These are the activations of a small network on made-up records, seen along a few directions, one row for each record.
After each row come some of the record's fields: BAL, PAFUB, SUL, MEB.
Not every record has every field; a missing one is left out.
Other fields move the rows too, some of them a lot.
In the rows, 500 means zero.
Strong random noise was added to every row along 2 fixed directions; ignore it. To show where, here is one row again and again, with new noise each time:
[569 535 573 524 822 353 627 478 434 513 546 538 642 590 424 438 379 601
 520 376 624]
[554 527 550 451 751 389 596 517 452 543 558 551 658 517 454 477 409 569
 502 366 551]
[456 624 493 704 628 426 579 377 543 489 483 490 402 541 521 548 389 337
 540 529 677]
[564 505 549 367 736 401 582 563 445 569 578 569 711 474 457 486 429 593
 486 333 490]

[576 524 611 486 501 364 539 448 410 511 386 501 494 675 423 310 489 574
 488 547 603]  <BAL:tevot PAFUB:masi MEB:sug>
[394 492 382 651 401 588 487 395 609 419 566 476 326 377 647 699 533 338
 502 558 553]  <BAL:tevot SUL:mabok MEB:gobo>
[344 525 351 335 207 741 328 643 679 566 587 539 463 199 651 756 542 240
 473 488 236]  <BAL:bupup SUL:mabok MEB:zagat>
[484 411 430 670 306 539 489 374 504 344 474 403 297 493 549 525 579 475
 451 640 558]  <BAL:miv SUL:mabok MEB:lofi>
[569 431 625 285 505 500 470 655 394 530 500 510 732 585 404 292 528 783
 498 381 355]  <BAL:tevot PAFUB:masi MEB:zagat>
[451 487 457 295 411 618 398 629 524 637 496 552 599 352 534 537 555 402
 484 458 305]  <BAL:ribif SUL:roz MEB:zagat>
[608 271 490 261 373 528 518 589 410 449 586 508 642 353 506 485 651 765
 398 418 342]  <BAL:miv SUL:roz MEB:lofi>
[507 313 426 352 378 548 402 606 538 380 648 532 552 324 571 695 559 626
 416 447 347]  <BAL:kug SUL:mabok MEB:lofi>
[514 552 512 348 511 496 498 538 494 622 477 523 589 426 516 485 504 440
 482 422 408]  <BAL:miv PAFUB:dob MEB:gobo>
[478 445 484 591 422 523 516 518 541 395 529 466 406 472 555 567 544 543
 524 530 510]  <BAL:miv PAFUB:masi MEB:tel>
[579 559 489 609 591 428 603 308 450 513 431 461 422 626 421 361 466 456
 480 591 687]  <BAL:miv SUL:mabok MEB:sug>
[495 572 460 179 489 536 459 688 523 757 544 594 701 293 566 551 539 423
 462 353 284]  <BAL:bupup PAFUB:masi MEB:gobo>
[492 515 455 301 363 518 474 531 512 660 464 558 542 370 538 520 593 376
 434 522 380]  <BAL:begis PAFUB:masi MEB:sug>
[559 520 428 378 583 441 607 439 479 678 522 562 552 361 488 525 508 403
 444 472 493]  <BAL:bupup SUL:mabok MEB:sug>
[472 611 484 332 500 512 438 594 561 707 485 590 611 370 572 589 486 353
 505 419 341]  <BAL:begis PAFUB:dob MEB:gobo>
[631 450 573 279 725 346 581 550 377 634 485 579 734 573 365 350 514 692
 467 380 484]  <BAL:begis PAFUB:masi MEB:sug>
[477 377 433 552 440 564 486 549 549 323 632 462 493 414 544 647 521 597
 521 475 450]  <BAL:miv SUL:mabok MEB:tel>
[596 442 512 468 699 421 596 453 415 512 556 523 620 541 394 423 465 650
 489 439 583]  <BAL:ribif SUL:mabok MEB:sug>
[522 554 483 406 522 439 492 468 494 587 452 504 534 515 446 447 488 456
 467 516 502]  <BAL:kug PAFUB:dob MEB:sug>
[526 381 469 444 418 562 515 525 488 482 566 490 546 440 525 554 583 566
 482 500 420]  <BAL:ribif SUL:roz MEB:tel>
[407 563 357 425 150 570 409 528 625 603 441 524 327 237 642 659 569 217
 428 590 370]  <BAL:bupup PAFUB:dob MEB:lofi>
[486 650 593 780 705 404 583 315 479 530 360 448 425 803 432 321 385 429
 601 577 767]  <BAL:ribif PAFUB:masi MEB:gobo>
[442 587 595 336 417 611 356 617 474 636 398 541 604 513 494 360 510 419
 524 488 339]  <BAL:ribif SUL:fuleg MEB:zagat>
[416 591 490 552 375 621 419 484 563 551 435 483 435 492 553 498 522 334
 532 586 435]  <BAL:ribif SUL:fuleg MEB:zagat>
[390 561 450 549 366 635 405 540 619 523 500 521 439 423 602 612 475 321
 534 540 396]  <BAL:begis SUL:fuleg MEB:zagat>
[637 559 592 444 697 356 617 398 353 637 375 528 587 650 360 226 472 600
 469 491 609]  <BAL:ribif PAFUB:dob MEB:sug>
[574 514 498 527 684 476 592 450 463 545 519 492 546 561 424 411 467 546
 505 475 570]  <BAL:miv SUL:mabok MEB:zagat>
[483 525 546 393 454 579 403 646 529 521 522 494 606 483 510 485 501 540
 521 452 334]  <BAL:miv PAFUB:masi MEB:zagat>
[456 432 444 503 440 581 463 528 531 413 577 477 478 406 542 588 541 530
 470 482 425]  <BAL:tevot SUL:mabok MEB:zagat>
[469 559 417 770 716 432 612 339 569 452 523 501 405 578 504 596 383 396
 579 512 731]  <BAL:begis SUL:mabok MEB:gobo>
[501 549 493 552 558 479 545 437 509 539 473 498 476 484 528 511 498 401
 507 510 563]  <BAL:miv SUL:mabok MEB:gobo>
[612 406 473 394 674 393 590 507 467 505 596 577 653 521 431 516 490 691
 471 404 515]  <BAL:begis PAFUB:dob MEB:sug>
[538 490 573 386 741 454 482 612 467 498 574 544 755 542 445 475 413 662
 531 341 436]  <BAL:kug SUL:mabok MEB:gobo>
[517 369 427 741 476 469 584 360 514 288 559 424 314 494 505 582 536 575
 487 579 654]  <BAL:miv SUL:mabok MEB:lofi>
[371 571 555 726 317 523 402 508 599 330 426 420 310 646 526 542 446 427
 585 633 560]  <BAL:kug PAFUB:masi MEB:tel>
[472 469 436 570 552 532 490 544 550 409 611 507 479 451 521 631 428 521
 525 474 532]  <BAL:kug SUL:mabok MEB:tel>
[535 406 544 688 628 402 556 434 466 276 539 461 427 627 451 491 466 728
 499 509 657]  <BAL:kug PAFUB:dob MEB:lofi>
[518 620 618 407 506 463 478 575 441 645 344 515 578 566 454 292 490 469
 512 495 435]  <BAL:miv PAFUB:masi MEB:zagat>
[476 632 520 451 508 525 478 519 517 613 421 525 499 534 477 400 480 430
 496 493 476]  <BAL:bupup PAFUB:dob MEB:zagat>
[454 561 548 672 476 490 498 457 495 425 428 433 392 609 486 416 481 483
 557 577 600]  <BAL:tevot PAFUB:masi MEB:zagat>
[461 614 559 483 606 499 433 540 540 542 493 515 553 570 502 505 415 466
 544 453 488]  <BAL:kug PAFUB:dob MEB:gobo>
[507 498 478 353 376 579 492 546 485 604 473 494 539 368 524 481 584 428
 453 508 353]  <BAL:miv SUL:roz MEB:zagat>
[576 403 439 526 561 446 578 471 458 445 596 484 511 439 488 546 502 626
 447 469 545]  <BAL:bupup SUL:mabok MEB:lofi>
[538 567 489 679 602 388 582 400 504 470 473 474 393 553 485 485 443 516
 507 547 651]  <BAL:bupup PAFUB:dob MEB:lofi>

Which values does each new row have?
[498 632 472 542 466 405 565 409 532 610 403 494 426 485 524 480 492 324
 493 594 560]  <BAL:bupup PAFUB:masi MEB:sug>
[484 489 444 678 463 460 569 333 535 402 509 453 317 493 539 562 520 476
 489 601 640]  <BAL:tevot PAFUB:dob MEB:sug>
[463 488 468 454 643 515 484 565 547 487 619 542 592 389 529 656 448 496
 523 391 462]  <BAL:kug SUL:mabok MEB:gobo>
[549 456 469 442 784 425 564 524 518 544 623 598 640 463 491 618 430 553
 504 354 524]  <BAL:begis SUL:mabok MEB:gobo>
[445 490 399 563 597 530 519 490 592 507 609 545 505 437 555 695 474 406
 532 448 522]  <BAL:begis SUL:mabok MEB:gobo>
[560 540 564 421 410 442 504 459 455 550 377 488 503 610 442 337 521 478
 476 575 521]  <BAL:miv PAFUB:masi MEB:sug>
[588 414 523 389 537 427 548 482 417 490 550 507 607 524 408 435 528 664
 460 453 501]  <BAL:tevot SUL:mabok MEB:sug>
[504 513 500 205 351 617 433 631 459 695 437 533 654 386 498 384 583 461
 431 457 267]  <BAL:ribif SUL:roz MEB:zagat>
[574 398 460 603 647 450 632 479 500 385 628 488 533 493 484 561 428 647
 523 435 587]  <BAL:miv SUL:mabok MEB:tel>
[503 467 600 722 356 458 487 382 421 300 380 378 311 711 480 343 524 619
 496 647 657]  <BAL:tevot PAFUB:masi MEB:lofi>
[517 412 359 476 417 523 535 493 542 483 613 525 426 280 597 704 578 468
 425 511 487]  <BAL:bupup SUL:mabok MEB:lofi>
[549 442 423 269 455 502 502 586 510 573 577 559 598 290 532 598 577 535
 428 430 345]  <BAL:miv PAFUB:dob MEB:sug>
[329 573 416 668 309 674 352 512 659 378 536 460 327 462 610 678 476 317
 535 609 471]  <BAL:kug SUL:mabok MEB:zagat>
[523 420 446 493 742 484 540 572 550 477 690 567 664 433 499 664 453 627
 531 369 444]  <BAL:begis SUL:mabok MEB:zagat>
[457 616 480 225 414 550 439 632 523 773 469 568 611 337 570 513 551 321
 461 419 290]  <BAL:bupup PAFUB:masi MEB:gobo>
[501 574 608 597 571 443 475 525 490 458 426 516 463 665 445 423 390 533
 577 518 567]  <BAL:kug PAFUB:dob MEB:tel>
[537 632 588 391 697 395 581 523 433 717 423 556 621 581 439 335 460 474
 505 410 531]  <BAL:bupup PAFUB:masi MEB:gobo>
[400 492 387 538 435 578 443 500 617 445 572 498 450 340 603 700 519 354
 525 495 466]  <BAL:miv SUL:mabok MEB:gobo>
[588 436 572 430 447 452 535 488 384 521 418 451 530 567 456 318 565 652
 441 514 490]  <BAL:miv PAFUB:masi MEB:lofi>
[563 472 604 302 774 470 463 714 442 522 574 576 796 601 373 402 396 794
 545 279 399]  <BAL:kug PAFUB:dob MEB:zagat>
[515 508 472 540 438 455 534 461 517 480 490 479 446 466 504 502 513 526
 480 528 529]  <BAL:bupup PAFUB:dob MEB:lofi>
[563 559 517 332 428 456 523 537 466 639 439 523 569 450 493 416 552 452
 458 517 436]  <BAL:miv PAFUB:masi MEB:sug>
